Each row below holds a small network's activations on one input, seen along a few directions.
Each table varies a few parts of the input and shows all the possible inputs, shuffled.
A made-up example of a description, with smaller parts first: ring(5) and (point or ring(11) or (values(3) and line(4))).
Shared parts are said once, and a part with two or three values counts as separate values.

Other details of the inputs shift rows strongly along two fixed directions, in all tables alike. That doesn't count.

A family of inputs:
row 1: [ 35  -6 -21   6  -3   2 -17 -12  -6  -6 -16   4   8]
row 2: [-20 -10  -9  -8  14  22   3 -23 -13   7   5 -18   2]
row 3: [  3  14  14  -6 -12 -20   5  20  15 -16  -2   7  -3]
row 4: [  5   2 -16  -1   3   9  -2  -8 -14  -4 -10   5   7]
row 5: [-17 -11  10  -6  14  16   2 -12  -2   7   4 -26  -5]
row 6: [  8   3 -15   7   5   7  -7  -4 -19   5 -14   4   9]
row 7: [-16   5  20 -12   3  -5  23  13  13   1   5  -9  -1]
row 8: [-18  -6  22  -7   2   3   7  -2  12   9  12 -22 -14]
row 9: [ -4  11  11  -9   2  -6  10   3  14  -9   2 -12  -1]
row 10: [-36   4  13  10  22   6  12   9   9   7   9 -12 -12]
row 11: [-20 -12 -11  -6   5  21  -1 -23 -14  10  11 -12  -3]
row 12: [ 29   6   9   4 -17 -25  -5  10  20 -15  -6   4  -2]
row 13: [ 15   3  20   1 -17 -17  -1  12  25  -6   6   1  -7]
row 14: [  6   5  -7   8  -5  -4 -10   4 -13  -1 -10   8   4]
row 15: [  4  -9 -12   4  -2   5  -7  -1 -16  15  -4  10   5]
row 16: [  6  11  12   7   7 -21  11  16  22  -8   1  16   1]
row 17: [-45   8  30   1   5  10  11   7  -3  14  16 -20 -13]
row 18: [ 30 -15 -38   2 -12   4 -14 -12 -18   4 -11  29  13]
row 19: [ 18  -2 -17   2 -16  -1 -12  -1  -6  -3  -4  24   5]
row 20: [ -6 -11 -16   3  12  20  -6 -11 -27  15  -8  -1  10]
row 21: [ 23  11   4  -5 -18 -27  -4  14  21 -20  -3  11   3]
row 22: [ 10   5  14   2   9 -20  14  24  17 -10   8  11  -3]
row 23: [-11  -7 -16   1  -2  21 -13 -25 -17   4   9  -4  -2]
Description of these inputs: values(3) or (line(4) and ring(5)).
Question: Change only the ring(5) part in row 17. List by row number the other rows that result.
Answer: row 6, row 14, row 15, row 20
Question: Which other rows belong to the same alternative as row 10? List them by row number.
Answer: row 16, row 22

A family of inputs:
row 24: [-55  16  44 -19  -5  -4  31  23  19   7  21 -24 -16]
row 25: [ -2   1  -1 -16  -5  -7  12   8   9  -1   0   5   6]
row 26: [ -1  19  23 -19  -3 -27  26  25  34 -17   2  -6  -1]
row 27: [ 35   0   4  -6 -17 -10  -7   5  11   1 -14   1  10]
row 28: [ 27  -1  -4  -6  -4 -20   9  21  11  -5  -3  31  11]
row 29: [-29 -17 -14  -8  13  39  -2 -38 -22  16  11 -19   0]
row 30: [  0  12  24 -15  -9 -16  14  23  13   1 -10 -14   2]
row 31: [ -7 -11  19  -4   2   7  -1  -7   2  10   2 -32 -10]
row 32: [-23  -6  11   5  -5  10 -10 -15  -4   3  16 -23 -18]
row 33: [ 37  -1  -1   4 -17 -22 -14   1  21 -21  -4   7  -3]
row 34: [ 32 -17  -9  -7 -12 -13  -5  -1  19  -3   3  12   2]
row 35: [-29  12   7  -3  -7   4   1   0 -10   0   5 -12  -6]
row 36: [ 0  4  2 -2 15 -2 13  3 -1 -8  1  3  2]
row 37: [-24  -2 -17  24  16  22 -15 -13 -30  12  -1   2  -2]
row 38: [ 1  2 -7 11 24 -2  7  3  3 -2 -5  7  4]
row 39: [ 15 -24 -27   5 -13  14 -23 -22 -16  10   4  10  -2]
row 40: [-31  18  32   0  13  -5  19  13   6 -11  10 -17 -11]
row 41: [-43  16  38  -8   7   8  15  -7  15  -8  17 -40 -17]
row 42: [ 23  -1  -3  -6 -26  -9  -6   5  14   1   2  19   4]
row 43: [  9  -1 -28  24  16   9 -16 -11 -20  -4 -15  15   7]
row 44: [ 33   4   2  11   2 -21  -1  29  11   5 -21  19  11]
row 45: [ 35   4   6  -1  -7 -21   2  26   3  -1 -17  16  11]
row 46: [  8 -15 -33  13  18  12  -7  -8 -17  12  -9  24  12]
row 47: [ -4 -20 -19   1  14  23  -9 -36 -14   0   5 -20  -5]
row 48: [-20  -3 -18  14   8  24 -14 -18 -42   7   2   2  -1]
row 49: [ 11  -3 -21   7 -15  12 -25 -23 -18   1  -3   6   4]
row 50: [ 39   3  -7  -8 -11 -17  -1  -1  23 -16  -6  12  10]
row 51: [ 20  13  -9  -3 -14 -17  -4   7   6 -21 -13  11   7]
row 52: [-19 -12 -21   7   8  29  -7 -16 -40  16   4   9   2]
row 53: [-38   8  28   6  12  -1  19  24  12  15  15  -3 -12]
Question: What do these inputs look like to the network?
Answer: line(5) and (point or ring(5))
Question: Start at row 43 and move only the ring(5) part, one step at a time. The first step leads to row 37. Which rows follow, in order?
Answer: row 53, row 46, row 38
Question: Change only the line(5) part in row 27. List by row number the other rows that result.
Answer: row 30, row 31, row 44, row 45

A family of inputs:
row 54: [-13  23  18  -7   5 -15  21  17  20  -8  -2 -10   2]
row 55: [-39   3   3   6   7  20   0 -11 -11  13  18  -9 -11]
row 56: [-29  -1 -12   5   3  29 -10 -16 -38  20   5  -4   0]
row 57: [ 42   4  -2  -2 -18 -17  -5   0  28 -18  -9   9   6]
row 58: [-26  12  21 -18   9  -3  24  13  16   2   7 -12  -1]
row 59: [-21   7  43  -8   3   2  17   4  21   1   8 -36 -14]
row 60: [ 26   9   0 -10 -18  -7  -2  -4  14 -16 -10   0   6]
row 61: [  5 -12 -33   3  -7  19 -14 -15 -36  15  -8  17   9]
row 62: [-10  -5 -26  15  25  19  -6 -24 -27  -6  -6  -5  -3]
row 63: [ 27  -3   0  -1   2 -20   4  18  26   1  -5  19   7]
row 64: [-15   6  26 -13  -9 -11  22  25  14   7   5   2  -2]
row 65: [ 23  -3   1   3 -15 -20   0  18  21   4   3  25  -2]
row 66: [ 28   1  -8 -12 -16 -19   6  19  15  -7  -9  28  13]
row 67: [ 27 -11 -21   7 -13  -3 -13   3 -11  12  -7  28   6]
row 68: [ 32   1   7   3 -20 -22 -17   4  15  -7  -6   7   1]
row 69: [ -2 -20 -32   3   9  22  -7 -21 -20  10  -3  11   9]
row 70: [ 11  -8  19 -13   0 -16  11   6  15  -3  13  -7  -4]
row 71: [-19   3  12  11  25   2  10   1   0  -4   4 -16 -14]
row 72: [ 18   1  -1 -19 -14  -2   4  -3  10 -11   0  -4   3]
row 73: [  9 -12 -34  -1   9  19 -10 -16 -31  13 -15  11  18]
row 74: [ -7   3  27 -17  -3  -6  19   5  30  -8  16 -22 -11]
row 75: [ 23 -11 -16   1   6  -2  -5   3  -4  10 -12  16  13]
row 76: [-11   0  29 -18   3 -16  22   4  29 -11  24 -18 -11]
row 77: [ 23  13  -4   5   1 -23   6  14  25 -11 -10  13  10]
row 78: [ -4  -7 -31  20  11  21 -20 -24 -33  -3  -3   9   5]
row 79: [-22   6  18  -5  -4  -6  16  11  17   5  16  -1 -12]
row 80: [ 21   4 -14  -3 -20  -5 -21 -17  -3 -12  -8   5   6]
row 81: [  9   4   7  13  -7 -12  -6  14   9  -2   5  15  -4]
row 82: [-25   4  17  14  13   5   2   3  -2   0  12 -10 -11]
row 83: [  4 -10  -2 -15   0   2   4 -12 -12  -2   7  -8   3]
row 84: [-15  12  18   6  11  -9  11  11  13 -15   3  -4  -8]
row 85: [ 19  -7 -23  -1   5  -1  -3  -4   4   1  -8  18  13]
row 86: [-16   9  30  -4  19 -11  20  20  31   3   6 -13  -5]
row 87: [  2  -3  11  -2 -21 -11  -9   8  13   3   2 -13 -10]
row 88: [-34 -12  -6   0  11  25   7 -17 -12  14  11  -6  -5]
row 89: [ -6  12  27   5  15 -18  17  24  13  -7  -1 -10 -12]
row 90: [-23  13   5  -1  17   4  13   0  -9 -11  -1 -14  -8]
row 91: [  2 -14 -37  -1  -4  23 -10 -20 -29   8  -8  19  11]
row 92: [  7  12   8   5  -7 -15  -1  19  -4  -9  -5  11   5]
row 93: [-24  10  14   3  12   5   8   5 -14  -5  -3 -12  -4]
row 94: [ 42   7   2  -7 -24 -17  -4   7  16 -13 -16   8  10]
row 95: [ 25   5   6  13   1 -22  -2  19  17 -16  -8  19  -1]
row 96: [-24   3  14   6   1   8   0   7  -8  18  12  -4 -10]
row 97: [  6  -4 -38   0  13  20 -11 -21 -26   3 -17   9  17]
row 98: [ 22   5  -7  -9 -35 -20 -14   7  16 -13  -6   5   0]
row 99: [ 13   0 -21  -4 -16  -1  -6   0  -9   2  -4  24   6]
row 100: [-26 -11  15 -10  13  25   8 -18 -10  12  13 -37 -12]
row 101: [-48  -6  13 -11  15  24  18  -4 -18  19   9 -23  -3]
row 102: [ 35   6  -6  11   1 -24   0  15  23  -6 -13  17  10]
row 103: [-10   2  -9   8  -3  13 -10  -5 -30   6  -1   5   4]
row 104: [ 30  -2   1 -16 -17  -8   2   5   7  -7  -5   0   6]
row 105: [ 27   7   4   0 -21 -24 -13   0  26 -16  -1   8   0]
row 106: [ -1   8  -2   4  12  -3   5   5 -14  -8 -11  -3   0]
row 107: [ 35  -9 -17  11 -14  -6 -29 -17   3  -6  -7  11   3]
row 108: [  9 -10 -27  22   7  16 -23 -14 -37   5  -9  13   7]
row 109: [ -1 -12 -25  18   2  22 -22 -18 -25  17   4  14  -1]
row 110: [-40 -12  12  -1  12  22  11  -5 -14  23  11 -14  -9]
row 111: [-47   6  24  -7   4  18   0 -21 -14   6  12 -42 -12]
row 112: [ 32  15  -6   1  -6 -25   4  20  11  -7 -20  16  17]
row 113: [  8 -10 -38   8  19  19 -13 -23 -19   4 -13   9  15]
row 114: [ 1 -9  8 -2  3 -7 10 13 18  7  5  7 -1]
row 115: [-33   5  26  -8 -12  -4   5   2  24  -3  18 -32 -20]
row 116: [ 13 -13   0  -5   1   8  -2 -12   7   0   5 -10  -4]
row 117: [ -5  18  14  -6 -17 -14   6  21  13  -2   8  12  -3]
row 118: [ 12  -8 -33  16  17  16 -14 -19 -28  11 -17   3  13]
row 119: [ -7  18  14  -2 -13 -11   5  17   6  -9   6   7  -2]
row 120: [-20 -10  11  -4  11   9  12   6  -3  17   5  -8  -2]
row 121: [ 15 -29 -30   1  11  19 -15 -36 -22   3   7   0   3]
row 122: [-11   3  20 -24  -1  -8  19   0  14 -11  18 -16  -6]
row 123: [ 38   0   8   1 -13 -15  -5   3  29 -12  -7   4   0]
row 124: [-16   1  -9  -3  19  17   3  -8 -20  11  -9  -9  10]
row 125: [ 26  -6  -3   3 -27 -19 -17   7  23  -5  -1   5  -6]
row 126: [-18   0  10   0  23   7   9   4  -1  12  -2 -14   1]
row 127: [-25  -7  -8  16  10  28 -13 -16 -37  16   5  -6  -4]
row 128: [ -3  -1   1  13  14   4  -4   1 -15  -3  -7   0  -2]
row 129: [ -6  -3  -4  -5 -21   4 -14  -7  -9   3  -3 -15  -4]
row 130: [-55  12  16   0  23  22  13  -9 -18  -5   7 -28 -12]
row 131: [ 15   0 -21  14  -7   1 -16  -5 -11  -5  -1  22   6]
row 132: [ 13  14  -3   4 -10 -14  -4  13   0 -16  -5  19   6]
row 133: [-19  -2  29  -4   1  -8  20  19  26   9  14  -2 -11]
Question: What do these inputs look like to the network?
Answer: ring(5) and (line(5) or ring(11))
Question: The inputs of row 128 and row 95 match in every part but the ring(5) part. If row 108 is changed in the same way as row 128 into row 95, which row does it become?
Answer: row 82
Question: The inputs of row 66 and row 114 match in every part but the ring(5) part. If row 58 is changed in the same way as row 66 into row 114, which row does it become?
Answer: row 63
Question: The inputs of row 61 and row 99 match in every part but the ring(5) part. If row 104 is changed in the same way as row 61 into row 99, which row does it become?
Answer: row 72
Question: Start at row 77 and move only the ring(11) part, one step at a time. The first step leads to row 113. Which rows follow, in order?
Answer: row 85, row 69, row 88, row 79, row 55, row 131, row 78, row 84, row 62
Question: Start at row 115 and move only the line(5) part, one step at a time. The first step leads to row 105. Which rows follow, in order?
Answer: row 57, row 74, row 76
Question: Change only the ring(5) part in row 71. List by row number the other rows that result.
Answer: row 62, row 89, row 90, row 106
Question: Start at row 87 and move only the ring(5) part, one step at a time. The first step leads to row 125. Which rows follow, in order?
Answer: row 115, row 98, row 129
